Each row below holds a small network's activations on one input, seen along a few directions.
Each table varies a few parts of the input and shows all the possible inputs, shuffled.
Descriptions start from the smaller parts, as in this example, which fits no table here: one of 5 places around a ring, together with either a single point or one of 11 places around a ring or (one of 3 separate values, together with one of 6 places along a line).
Shared parts are said once, and a part with two or three values counts as separate values.

Other details of the inputs shift rows strongly along two fixed directions, in all tables alike. That doesn't count.

Table:
row 1: [ -3   6  33  23  19 -41   1  26  25 -41 -21]
row 2: [-14 -11  39  -3   7 -42 -16   5  49 -65 -42]
row 3: [ -1  11  36  15 -26  17 -33  -3   4  74 -28]
row 4: [ -2   7 -15   0 -14  40 -36  -7  -9  35  31]
row 5: [ 20  20 -69 -16 -26  34  -4 -11 -37  52  46]
row 6: [ 18 -30 -18   0  47 -17  54  -4 -43 -51   1]
row 7: [ 28  -5 -20   2  45 -46  63  15 -31 -35   8]
row 8: [  0  -4 -36 -14   7  38  -9 -11 -37  23  32]
row 9: [-16  14  25   6 -32  14 -19  -1  34   2  -5]
row 10: [ 35  -8 -24 -23  32 -60  59  -4 -25 -45   9]
row 11: [ 10  -9 -69   1   9  48  29   0 -46  37  26]
row 12: [ 28 -14  16 -32  48  -7  49   9 -68 -49 -18]
row 13: [ -3  -9  39  -3  -2 -73  14   5  32 -40 -36]
row 14: [-22 -16   6  -3 -26   3 -17  -8  29   7 -29]
row 15: [ 34   5 -17 -25   6  45  17   4 -76  24  17]
row 16: [ -3   9 -24 -11 -46  33 -25  -1  -4  30  14]
row 17: [ 10  13 -29  19 -10  25  -9  -3 -33  37  29]
row 18: [-17   3   7   0  -4  11 -40  -8  32   4  -8]
row 19: [-10   9   6  25 -13  21 -28  21  22  10  -4]
row 20: [ -8  17  16   7 -10 -11 -39  -5  34  11   2]
row 21: [ -7   3  10  30 -19  25 -35   4   9  13   2]
row 22: [ -9   1  34   4 -16 -24 -34   7  54 -37 -26]
row 23: [-18  -1 -20  -1 -29  44   0 -20   8  44   5]
row 24: [-29 -17  30  16  -4   9 -45 -13  43  16 -20]
row 25: [  2  -1  37   5  23 -67   3  -5  41 -35 -20]
row 26: [ 24   0 -38  13  12  -2  31  -9 -46  25  28]
row 27: [-23  26   2  21 -39  35 -40   8  35  63  16]
row 28: [ 39   0  20 -27  42 -26  49  11 -68 -38  -7]
row 29: [-12  12  49   5  -6 -41   5   4  37 -37 -20]
row 30: [-13   1  46  10   7 -21  -1  23  45 -47 -12]
row 31: [-27  -9  11  13  -8  17  -7   3  40  15 -11]
row 32: [-17  16  15  17 -23  16 -58  -6  22  47  12]
row 33: [ 22   5 -55 -11   9  16  19 -18 -54  52  52]
row 34: [-15   1 -28 -13 -39  36 -24  -5  -6  33   3]
row 35: [  3   4 -36 -24  -2  28  35 -10 -36  -1  24]
row 36: [ 16 -20 -41 -25  18  -6  35 -12 -22 -25   5]
row 37: [ -1 -10   7  -3 -11  53 -14  -8 -25  58 -21]
row 38: [ -7  -2  43  13  19 -57  24  14  43 -34 -18]
row 39: [ 25  -2 -15 -34  18 -48  51   6 -41 -58  10]
row 40: [-14  10  26   9 -16   4 -52  -2  50   2  -7]
row 41: [ 20 -16 -26  -5  40  -4  43   2 -57 -48  13]
row 42: [-13  -7  24  16  21 -17  -1  23  22 -44 -29]
row 43: [-19  -8  -3   5  -9  20 -34 -19  34  28  -8]
row 44: [  1  -1 -29 -14  16  21  32   9 -24 -10  25]
row 45: [-12   8  38  11 -14 -37   8  -7  42  -1 -20]
Each input here is: one of 5 places along a line, together with either a single point or one of 8 places around a ring.
- Changing only the place on the line of 5 turns row 31 into row 27. The same change can be made to row 6. Which row results? => row 17
- Start at row 8 and move only the place on the ring of 8, one step at a time. The first step leads to row 41. Which rows follow, in order? => row 42, row 44, row 35, row 34, row 2, row 18
- List by row number the other rows that have the place on the line of 5 in common with row 4. => row 9, row 15, row 16, row 19, row 21, row 22, row 30, row 40

Table:
row 46: [ -5  10  17   8 -14  -4 -11  11  14  16 -17]
row 47: [  6   8 -26 -19  -4  10   5  -1 -20   3  12]
row 48: [-11 -13  20   4 -14 -13 -12  -5  19   1 -28]
row 49: [ -5   3   1  -8 -13   2   2   5   6   6 -12]
row 50: [ 13   6 -12 -10  12  13   4  -4 -26  17  14]
row 51: [  3  -4 -10  10  -6   7 -18  -2  -7  19   8]
row 52: [ 12  -1 -20  -3   2   1   0  -8 -31  13  12]
row 53: [  3   0 -27  -4   0  25  22  -5 -24  -4  18]
row 54: [ 10 -12  20 -19  38 -54  33  15   4 -88 -16]
row 55: [ 14   9 -24  -2  -5  -9  23  -6 -11  25  20]
row 56: [-11   1  23  11  -5  -3 -12  -3  11  26 -14]
row 57: [-12   8   7  18  -5   4 -15  14  19   5  -9]
row 58: [ -5   7  18  15 -12   8 -18   1  12   4   1]
row 59: [-16  -1  20   1 -13  -4 -19   8  29 -14  -5]
row 60: [ -9   7  22   9 -19  -3 -10  12  13  17  -8]
row 61: [ 14   4  -1 -14  19 -23  28  10 -29 -33  14]
row 62: [ -6  -8 -25  -4  11  17  13  -8 -17   8  13]
row 63: [-16   5  22  -4 -15  -8 -19   3  23 -11  -9]
row 64: [-17   6  13  21 -13   8 -18  15  21  11  -1]
row 65: [ -5   8  25  14 -18   4  -8   1  10  15 -12]
row 66: [  3 -12 -44  -3   0  23  11  -8 -29  15  17]
row 67: [ 15 -18  17 -15  37 -54  30   8   2 -86 -20]
row 68: [ -9   2  13  -6  -4  10 -22  -6  16  10 -10]
row 69: [-11   1  18   3 -17 -25  -2  -6  42   4 -14]
row 70: [ -6  16   9  13 -16 -15 -23  -7  32  21   3]
row 71: [ 16 -17  21  -4  31 -53  37   5 -17 -50 -21]
row 72: [ 13  -1 -15 -18   7  13  12  -8 -26  -6   9]
row 73: [-16  -1  13  21   4   6 -15   0  14  16  -5]
row 74: [  6  -9 -17 -13   3  -5   5 -11 -21  -7   4]
row 75: [ 14  -5 -16   3  23 -12  25   8 -20 -26   1]
row 76: [-16  -1  27  -1 -19  -8  -6   8  25  -3 -18]
row 77: [  4   6 -17  10   0  23  13   0 -22   9  18]
row 78: [ 11  10 -31   3  -3   2   4  -6  -4  22  33]
row 79: [ 11  -5 -19 -22   7  18  23  -5 -26  16   7]
row 80: [  9  15 -22  -7  -4  12  -2   3 -24  18  16]
row 81: [ 14  -4 -30 -16  -5   9  20  -4 -27   9   3]
row 82: [ -4  -1 -27  -7  -3  19  15   6 -15  -1  19]
row 83: [ -4   1  16   8   3   9 -23   4  16  14  -3]
row 84: [ -2   9  10  11 -13  -1 -30  -1  13  14 -13]
row 85: [ 12  -7  20 -19  35 -74  41  -3  15 -81  -9]
row 86: [ -5  -4 -12  20  -6  14 -14  -1  -3  24   2]
row 87: [  5  -7 -26  -3   7   6  13   1 -11 -13   1]
row 88: [  9   9 -44   7   1  11  19  -4 -13  26  35]
row 89: [ 14  -3 -31 -14   1  32   7  -6 -29  11  23]
row 90: [  9   1 -18 -14  -8  18  27  -7 -29   7  11]
row 91: [ -1   0 -24  -7   7   8  16   8 -10 -13   6]
row 92: [-10   7  16  12 -13   2 -24  13  18   7   4]
row 93: [ 15   2 -26   0   2  10  -2   2 -20  10  14]
row 94: [-11   0  22   6 -12   3 -16  -2  23 -15  -8]
row 95: [ -5   1  14  19  -2  15 -15   5  12  10  -8]
row 96: [-11   5  24   1 -13  -1 -15  -7  19 -12 -12]
row 97: [-10  -1  16  13   1   1 -23  -2  13  15   0]
row 98: [  5   1 -20   3  12  27   7   2 -19  24  15]
row 99: [  2  -6 -24  -9  12  25  13  -2 -15   8  11]
row 100: [-11 -13  14   6  -7 -10 -25  -3  23  -9 -15]
row 101: [-17   0   8  14  -6 -16  -6  -3  46  -8  -6]
row 102: [ -5  -5  26   0  -9   3  -7   0  17   0 -24]
row 103: [-17  -8  27   1  -5  -8  -7  -6  21   6 -23]
row 104: [ 10  -2   2  -9  28 -20  20  -6 -27 -18   7]
row 105: [-11  -6  17   9  -1  10 -11   2  22  -9 -16]
row 106: [ 18   3 -26  -4   3  30   3  -2 -33  22  26]
row 107: [  7  -7 -13 -16  15  11   8  -2 -12  -5  10]
row 108: [ -3   2  23   6  -3   5 -11   3  12  25 -16]
row 109: [  4 -16  28 -19  42 -53  32  -3  -4 -72 -18]
row 110: [ -6  13  21  13 -17   8 -22  -4  10  12  -4]
row 111: [-17  -8  20   3   1  -4 -20  -5  24  -5 -10]
row 112: [ 11  -1 -20 -16   2  -2   6  -6 -17 -11   1]
row 113: [ -3   5  11  14 -20   2 -21   3  15  26 -20]
row 114: [ -8  10  11  12 -11   3 -29  12  21  10  -4]
row 115: [-10   4   1   6 -16  -9 -19  -7  41   8   6]
row 116: [ 15   3  -9  -3  -1  18  13   0 -28  23   7]
row 117: [ 22   0   3 -11  25 -13  23   1 -29 -28   4]
- Changing only one part turns row 53 into row 96. The same change can be made to row 105. Which row results? => row 72
- Describe the family of inputs behind these rows. => one of 2 separate values, together with one of 4 places along a line, together with either a single point or one of 8 places around a ring
- Which other rows does row 106 become when the place on the line of 4 takes its other values? List them by row number. => row 95, row 116, row 117
- Which other rows does row 49 become when the place on the ring of 8 takes its other values? List them by row number. => row 48, row 76, row 79, row 81, row 90, row 102, row 103
- Which other rows does row 80 become when the choice among 2 separate values takes its other values? List them by row number. => row 47

Table:
row 118: [ -7  -4  59 -12   1 -20  32   4  20 -29 -48]
row 119: [ 13  -2 -44 -31 -21  -3  24  -8 -45  -4  28]
row 120: [-16 -18  12 -21  13 -62  15   6  51 -61 -16]
row 121: [ 21 -10 -70   7  17   9  33 -13 -53  35  20]
row 122: [ -4  -8   7  28  34 -19  21  -4  -9  -3  13]
row 123: [  9   3  29   1   8 -82  13  11  20 -85 -30]
row 124: [  1  20   2   5  -5 -19   8   3 -12 -22  34]
row 125: [  5   1  17   9  23 -63  12  14  57 -62   2]
row 126: [ 36   5 -25 -22  23 -10   4  -6 -54  10   5]
row 127: [  9  -2 -58 -19  -7  61   7   1 -59 -21  38]
row 128: [ 25 -10 -33  23  27  -5  37  -6 -32  10  25]
row 129: [ 10 -21 -46 -13   9  29  47 -35 -44  31  16]
row 130: [  4 -12  33 -22   7 -22 -22  -4  -6  -1 -26]
row 131: [-27  30  47  36 -32  28 -35  20  32  61  -8]
row 132: [-28   9  21  10 -57  41 -35  12  23  82 -26]
row 133: [  5  -9  54 -24  12 -20 -11 -22  10 -20 -37]
row 134: [  0 -14 -61 -26  27  37  20   7 -17 -45  34]
row 135: [ 29  12 -12   2   0 -30  23   6 -19 -35  28]
row 136: [  4 -33 -42   3  39  45  28  -1 -51 -22   9]
row 137: [-18  25  41  24 -20  28 -78  -5  22  70   5]
row 138: [ 19 -11 -32 -26  25  67 -13  -2 -70   7  20]
row 139: [-34   5  23  23 -37  85 -52  23  21  45 -28]
row 140: [  8   0 -72 -44  -4  24  39 -29 -15  14  44]
row 141: [ 22  19  -9   9 -13  33 -43  -7 -20  69  22]
row 142: [-15  20  32  26 -35   6 -32  20  36  46 -42]
row 143: [-28  18 -16  19 -39   1 -58  -1  76  45  -6]
row 144: [-37 -19  14  29 -33  14 -44 -12  41  61 -29]
row 145: [ 15   8  60  21  19 -46  28  31  19 -43 -31]
row 146: [ -8  -3  40 -16 -20 -35   7 -17  30 -54 -25]
row 147: [-12   3  30   2  41 -71  24  14  50 -78  10]
- Changing only one part turns row 121 into row 143. The same change can be made to row 136. Which row results? => row 134
- Describe the family of inputs behind these rows. => one of 5 separate values, together with either a single point or one of 5 places along a line
- Which other rows does row 144 become when the choice among 5 separate values takes its other values? List them by row number. => row 119, row 120, row 130, row 132
- Start at row 133 and move only the place on the line of 5, one step at a time. The first step leads to row 130. Which rows follow, in order? => row 126, row 141, row 137
- Which other rows does row 146 become when the choice among 5 separate values takes its other values? List them by row number. => row 118, row 129, row 133, row 140

Table:
row 148: [-12  -3  21  25 -10  24 -28  -3  16  41 -31]
row 149: [-17  21  27  30 -33  39 -59   0  19  48   2]
row 150: [-27 -17  11  11 -19  47 -40   8  32   7 -23]
row 151: [-11   4   3  25 -19  -1 -17 -10  44  41  -2]
row 152: [-11  24   4  33 -44  20 -59   5  33  44   7]
row 153: [ 21  -6  -3 -34  13   3  42   6 -43 -18 -13]
row 154: [ 18  21 -67   4 -20  41  24  -3 -41  48  65]
row 155: [-27  -3  17  17 -43  38 -42  -6  12  60 -29]
row 156: [-10   9  -4  27 -31  12 -54 -13  38  61  -6]
row 157: [ 32 -10   1 -23  69 -38  59  11 -58 -63  20]
row 158: [ 26  -7   5 -43  42 -75  88   5 -15 -94  -2]
row 159: [-19   0  58  23  16 -62  -3  21  66 -42 -24]
row 160: [-30   6  -1  18 -54  13 -31 -15  40  58   0]
row 161: [-11   1  58  20  19 -66 -24  22  56 -48 -32]
row 162: [  5   4 -93 -21 -11  56  -3 -13 -36  26  51]
row 163: [ 36  -9 -34 -20  43   3  47 -17 -66  -4  27]
row 164: [ 39  -3 -22 -49  33 -51  64   2 -43 -65   8]
row 165: [-17  -9  77  23  27 -39 -12  31  38 -43 -54]
row 166: [ 22  12 -47 -39 -16  54  12 -19 -61  55  35]
row 167: [ -8  -9  28   2  -5 -53  -9  -3  28 -33 -28]
row 168: [  4  -5 -68 -24  -2  74  -2 -17 -48  30  49]
row 169: [-20  -6 -15  -4   8  -7  12  -2  31 -43   6]
row 170: [-19 -16  76   5   8 -50 -16  -5  36 -46 -49]
row 171: [ 33   0 -31  -7  28  19  53  14 -79 -20  23]
- Describe the family of inputs behind these rows. => one of 4 places along a line, together with either a single point or one of 5 places along a line
- Changing only the place on the line of 4 turns row 169 into row 168. The same change can be made to row 159. Which row results? => row 157
- Which other rows does row 159 become when the place on the line of 5 takes its other values? List them by row number. => row 151, row 154, row 158, row 160
- List by row number the other rows that have the place on the line of 4 in common with row 164. => row 152, row 156, row 161, row 162, row 167
